These are the activations of a small network on made-up records, seen along a few directions, one row for each record.
After each row come some of the record's fields: KOVO, ZISE, LERA, ROVI, LOBI, NADA.
A field that a record lacks is left out.
Other fields move the rows too, some of them a lot.
(in the rows, 500 means zero)
Random noise pushes rows far along 4 fixed directions. That doesn't count. These rows show it; they differ only by the noise:
[389 499 485 420 503 460 528 398 475 417 555 485 521 655 449 426 445 359
 473 417 564 506 453 448 603]
[595 409 531 537 569 566 638 420 412 543 548 558 435 320 529 552 505 482
 485 474 437 608 588 531 560]
[404 554 546 499 471 463 399 367 640 461 503 498 554 579 558 372 447 479
 477 504 657 369 472 521 489]
[548 407 593 708 525 636 507 407 683 649 419 547 462 116 773 486 489 734
 502 633 479 505 650 669 319]
[245 449 455 477 485 528 516 431 600 464 420 413 561 640 600 370 415 529
 490 507 551 519 469 490 445]
[258 327 424 559 547 693 640 509 603 599 229 366 577 485 782 410 447 829
 527 649 468 617 580 552 268]

[812 679 638 556 483 395 317 403 546 499 622 641 473 363 433 491 558 441
 525 515 647 253 518 527 516]	<KOVO:dobu ROVI:fomuf NADA:purug>
[318 481 566 806 444 373 297 521 725 587 511 528 359 308 610 294 377 517
 405 557 512 437 350 443 423]	<KOVO:disal ZISE:dif LERA:zus ROVI:fomuf NADA:vefi>
[552 486 437 364 573 498 639 417 320 446 550 488 527 540 399 524 487 381
 520 368 544 553 580 476 682]	<KOVO:pibi ROVI:muk NADA:purug>
[399 432 530 680 383 368 427 519 599 492 767 600 229 186 437 521 409 146
 424 370 208 729 409 521 541]	<KOVO:dobu ZISE:kenan LERA:lag ROVI:fomuf NADA:vefi>
[342 269 448 671 534 573 651 651 422 594 422 466 357 388 566 433 433 615
 479 551 202 794 441 349 452]	<KOVO:disal ZISE:fati LERA:lag ROVI:fomuf NADA:purug>
[581 545 444 277 614 549 668 538 249 460 369 439 682 883 398 564 618 589
 500 535 672 472 511 459 543]	<KOVO:disal ZISE:kenan LERA:lag ROVI:muk LOBI:fifen NADA:vefi>
[492 524 419 291 617 505 586 439 339 462 370 385 722 834 469 399 532 610
 536 529 779 371 522 435 544]	<KOVO:dobu ROVI:muk LOBI:fifen NADA:purug>
[328 416 515 686 450 491 418 490 693 549 490 446 422 341 626 356 400 554
 490 506 414 551 453 438 453]	<KOVO:disal ROVI:fomuf NADA:purug>
[342 475 550 693 434 427 354 503 703 550 522 504 425 370 577 366 421 489
 430 534 501 481 426 507 401]	<KOVO:disal ZISE:kenan LERA:lag ROVI:fomuf NADA:purug>
[245 641 530 562 358 301 174 417 840 396 633 497 488 617 513 331 356 298
 418 435 631 319 297 505 517]	<KOVO:pibi ZISE:fati LERA:fimol ROVI:fomuf LOBI:fifen NADA:vefi>
[207 436 406 465 429 510 472 450 659 434 479 401 512 502 593 424 395 430
 503 446 435 582 508 542 440]	<KOVO:pibi ROVI:muk LOBI:zosok NADA:purug>
[433 530 513 495 494 469 475 431 497 466 451 484 579 581 478 383 484 508
 521 514 603 409 499 476 528]	<KOVO:disal ZISE:seso LERA:lag ROVI:muk NADA:purug>
[586 611 697 691 447 460 287 484 691 558 642 642 375 289 564 501 488 462
 450 510 525 362 479 603 450]	<KOVO:disal LOBI:fifen NADA:vefi>
[508 463 531 597 504 631 512 486 626 551 446 506 555 354 637 558 510 675
 505 579 448 483 603 651 351]	<KOVO:disal ZISE:fati LERA:lag NADA:purug>
[167 290 261 337 574 589 867 665 169 435 386 335 541 872 392 493 454 449
 505 397 308 851 424 302 604]	<KOVO:disal ZISE:seso LERA:zus ROVI:muk LOBI:fifen NADA:purug>
[401 636 506 368 439 392 374 517 507 355 547 480 548 802 422 495 509 326
 490 423 646 400 406 507 539]	<KOVO:pibi ROVI:muk NADA:vefi>
[625 715 553 404 401 370 315 423 565 399 664 597 539 582 369 563 544 267
 477 426 625 351 487 626 557]	<KOVO:dobu ZISE:kenan LERA:zus ROVI:muk NADA:vefi>
[348 532 541 677 399 516 293 510 842 567 361 451 549 411 719 352 437 734
 484 668 548 341 449 542 263]	<KOVO:disal ZISE:seso LERA:zus ROVI:fomuf LOBI:zosok NADA:purug>
[478 540 403 417 529 530 518 469 482 505 404 466 584 586 482 459 483 571
 528 514 554 480 560 514 479]	<KOVO:dobu ZISE:fati LERA:fimol ROVI:muk NADA:purug>
[506 457 509 574 426 501 481 393 647 457 674 567 461 244 560 622 474 348
 494 444 379 564 564 703 468]	<KOVO:dobu ZISE:kenan LERA:fimol LOBI:fifen NADA:purug>
[481 545 514 503 442 557 449 555 579 485 444 528 526 492 551 599 548 548
 505 591 441 524 539 640 326]	<KOVO:dobu ZISE:fati LERA:zus ROVI:muk NADA:purug>
[598 765 606 396 390 314 193 438 647 389 693 594 563 714 370 469 532 294
 444 464 710 193 357 521 558]	<KOVO:dobu ZISE:fati LERA:lag LOBI:fifen NADA:vefi>
[327 447 496 650 481 528 450 644 619 582 368 440 478 503 647 447 456 674
 454 635 484 526 396 475 336]	<KOVO:disal ZISE:seso LERA:zus ROVI:fomuf LOBI:fifen NADA:vefi>
[289 461 477 480 464 440 513 338 521 335 672 480 497 546 448 406 372 220
 486 322 475 559 489 500 625]	<KOVO:disal ROVI:muk NADA:purug>
[626 407 569 655 522 590 550 430 581 634 523 562 475  65 662 627 535 620
 499 560 438 536 681 743 424]	<KOVO:dobu ZISE:dif LERA:zus ROVI:muk LOBI:fifen NADA:vefi>
[220 399 351 425 458 571 636 558 498 459 472 409 467 510 509 606 432 395
 514 410 274 758 540 592 475]	<KOVO:dobu ZISE:seso LERA:fimol ROVI:muk NADA:vefi>
[391 495 506 577 534 388 428 461 505 523 500 458 532 581 492 291 432 512
 435 525 645 392 373 357 561]	<KOVO:disal ZISE:dif LERA:lag ROVI:fomuf LOBI:fifen NADA:purug>
[698 579 567 488 538 466 436 642 425 608 346 537 469 620 449 473 627 682
 521 675 613 360 397 334 409]	<KOVO:dobu ROVI:fomuf NADA:vefi>
[623 445 528 593 570 439 531 526 394 574 595 567 336 369 431 437 476 435
 450 429 459 581 431 310 677]	<KOVO:disal ROVI:fomuf LOBI:fifen NADA:vefi>
[619 652 594 398 441 376 376 386 459 396 695 599 483 568 336 501 521 239
 503 363 605 387 510 512 683]	<KOVO:dobu ROVI:muk NADA:purug>
[476 452 435 515 547 566 506 396 616 549 355 421 641 436 644 433 471 738
 506 594 624 413 598 569 409]	<KOVO:disal ZISE:kenan LERA:fimol ROVI:muk LOBI:zosok NADA:purug>
[453 481 491 566 488 489 498 503 534 540 452 497 473 443 468 442 464 529
 500 541 443 502 461 437 487]	<KOVO:disal ZISE:seso LERA:zus ROVI:fomuf NADA:purug>
[347 457 433 463 499 364 515 540 403 396 715 510 341 637 338 443 382 160
 428 287 373 671 311 307 736]	<KOVO:pibi ROVI:fomuf LOBI:fifen NADA:vefi>
[316 600 532 558 377 504 312 368 837 444 460 466 663 476 660 475 459 537
 499 551 667 286 564 785 311]	<KOVO:disal ZISE:dif LERA:zus ROVI:muk NADA:purug>
[579 631 473 320 589 546 488 508 405 495 264 415 732 850 520 415 580 768
 539 622 822 230 524 431 442]	<KOVO:disal ROVI:muk LOBI:zosok NADA:purug>
[335 521 575 724 352 504 290 504 859 528 458 520 490 257 762 496 451 596
 490 632 489 419 523 775 196]	<KOVO:dobu ZISE:dif LERA:zus ROVI:muk NADA:vefi>
[601 591 626 560 416 504 369 493 601 468 575 592 449 347 556 621 541 454
 548 502 458 428 556 669 465]	<KOVO:dobu NADA:vefi>
[534 581 483 439 519 382 439 601 396 538 478 516 504 739 342 412 557 475
 458 533 621 402 335 316 548]	<KOVO:dobu ZISE:dif LERA:zus ROVI:fomuf LOBI:fifen NADA:vefi>
[751 476 545 617 632 575 576 481 415 643 398 567 497 262 582 562 564 731
 487 607 601 424 627 569 474]	<KOVO:disal ZISE:dif LERA:fimol ROVI:muk NADA:vefi>
[251 450 525 558 349 473 407 273 793 375 769 482 488 242 574 539 359 203
 504 307 364 567 589 752 546]	<KOVO:dobu LOBI:fifen NADA:purug>
[581 533 519 514 557 610 534 537 482 600 301 498 610 464 610 530 595 758
 538 656 611 397 626 633 325]	<KOVO:pibi ZISE:seso LERA:lag ROVI:muk NADA:purug>
[658 621 632 604 371 534 291 377 821 495 623 600 475 169 619 629 520 482
 533 517 446 401 621 754 384]	<KOVO:dobu NADA:purug>
[314 387 477 577 434 595 519 414 689 475 508 436 490 273 659 534 413 509
 542 452 361 620 621 647 438]	<KOVO:disal ROVI:muk NADA:purug>
[597 709 575 385 455 454 284 540 599 485 332 487 670 888 492 386 603 708
 540 694 802 162 396 421 319]	<KOVO:dobu NADA:purug>
[543 414 507 510 511 560 578 478 514 508 576 498 517 343 576 593 509 508
 512 457 473 550 603 622 481]	<KOVO:dobu ROVI:muk LOBI:fifen NADA:purug>
[634 643 547 491 499 394 330 548 550 547 469 550 533 624 440 448 568 574
 478 598 700 259 383 429 448]	<KOVO:dobu ZISE:dif LERA:fimol ROVI:fomuf LOBI:fifen NADA:vefi>
[209 260 410 594 437 586 660 535 561 475 557 441 368 313 595 542 375 405
 525 448 128 816 503 529 381]	<KOVO:dobu NADA:purug>

Which values does each new row have?
[399 379 517 657 455 446 506 400 591 499 635 520 359 210 497 400 376 343
 512 408 342 590 487 448 573]	<KOVO:disal ROVI:fomuf NADA:purug>
[352 421 476 555 443 532 519 383 652 491 575 478 503 241 573 553 424 418
 488 445 383 584 606 682 473]	<KOVO:dobu ZISE:seso LERA:zus ROVI:muk LOBI:zosok NADA:purug>
[253 428 431 490 478 495 511 637 511 512 371 359 504 710 529 365 437 583
 520 557 472 562 355 306 445]	<KOVO:dobu ROVI:fomuf LOBI:fifen NADA:purug>
[399 488 533 551 483 528 453 552 584 490 458 492 497 562 596 500 504 549
 488 561 503 475 447 547 369]	<KOVO:disal NADA:vefi>
[921 605 628 492 523 446 481 411 352 438 765 726 393 318 305 730 592 268
 471 394 458 464 552 561 733]	<KOVO:disal ZISE:fati LERA:fimol NADA:vefi>
[433 574 522 443 490 451 443 478 454 405 499 472 560 778 436 364 465 468
 518 467 585 406 411 365 587]	<KOVO:disal NADA:purug>
[665 563 562 492 496 354 382 375 509 457 611 556 522 495 390 381 507 407
 497 455 682 283 455 402 640]	<KOVO:disal ROVI:fomuf LOBI:zosok NADA:purug>
[606 636 597 556 442 434 280 443 705 542 544 550 549 481 529 361 502 557
 508 529 691 220 482 512 460]	<KOVO:dobu ROVI:fomuf LOBI:fifen NADA:purug>
[613 521 466 423 592 677 595 351 538 543 308 416 716 464 647 519 520 808
 585 573 682 361 735 639 437]	<KOVO:disal ROVI:muk NADA:purug>
[630 589 656 730 450 361 191 473 728 584 673 637 356 212 596 397 456 468
 432 497 619 270 432 524 518]	<KOVO:pibi ROVI:fomuf LOBI:fifen NADA:vefi>
[433 584 528 432 490 377 414 431 478 452 521 480 528 709 384 331 475 392
 500 458 636 388 379 335 648]	<KOVO:disal ROVI:fomuf LOBI:fifen NADA:vefi>
[670 525 543 525 523 641 498 475 585 575 368 516 581 310 652 630 594 750
 577 629 571 385 695 703 309]	<KOVO:dobu ROVI:muk NADA:purug>
[334 334 376 459 537 573 680 514 434 493 467 395 469 540 470 468 414 503
 516 412 309 729 494 354 602]	<KOVO:disal ROVI:fomuf NADA:purug>
[427 524 520 486 475 399 409 535 503 480 626 540 457 594 400 461 471 365
 413 455 518 477 378 425 570]	<KOVO:dobu ZISE:fati LERA:zus ROVI:muk LOBI:fifen NADA:purug>
[326 452 351 335 502 666 646 621 470 482 280 348 615 762 595 572 514 680
 584 563 391 648 535 536 347]	<KOVO:dobu NADA:vefi>
[512 529 502 497 473 567 486 333 652 491 475 495 552 286 594 551 476 519
 574 488 537 435 685 711 436]	<KOVO:dobu ROVI:muk NADA:purug>
[354 570 479 399 453 435 468 497 462 386 519 467 488 671 406 464 465 319
 524 428 506 512 447 450 538]	<KOVO:dobu ROVI:muk NADA:purug>
[248 300 352 536 520 560 670 580 487 534 443 388 398 423 538 466 387 493
 521 456 256 761 486 421 441]	<KOVO:dobu ROVI:fomuf NADA:purug>
[564 533 528 399 506 460 562 298 400 393 719 530 536 490 350 526 473 246
 511 300 504 497 568 507 780]	<KOVO:disal LOBI:fifen NADA:purug>
[825 857 672 427 460 373 144 347 643 495 507 623 628 587 462 395 607 538
 534 564 925  41 550 596 517]	<KOVO:dobu ROVI:muk NADA:vefi>
[262 389 393 502 415 636 608 431 661 455 451 404 617 362 637 607 454 520
 555 490 357 630 666 776 322]	<KOVO:dobu ZISE:dif LERA:zus ROVI:muk NADA:purug>
[675 570 630 682 436 541 325 474 728 644 440 593 497 146 696 513 580 694
 525 666 550 386 647 743 264]	<KOVO:dobu ZISE:kenan LERA:lag ROVI:muk NADA:vefi>
[949 724 538 304 630 602 495 444 405 541 282 500 802 723 480 593 687 887
 606 656 906  75 665 575 445]	<KOVO:dobu NADA:purug>
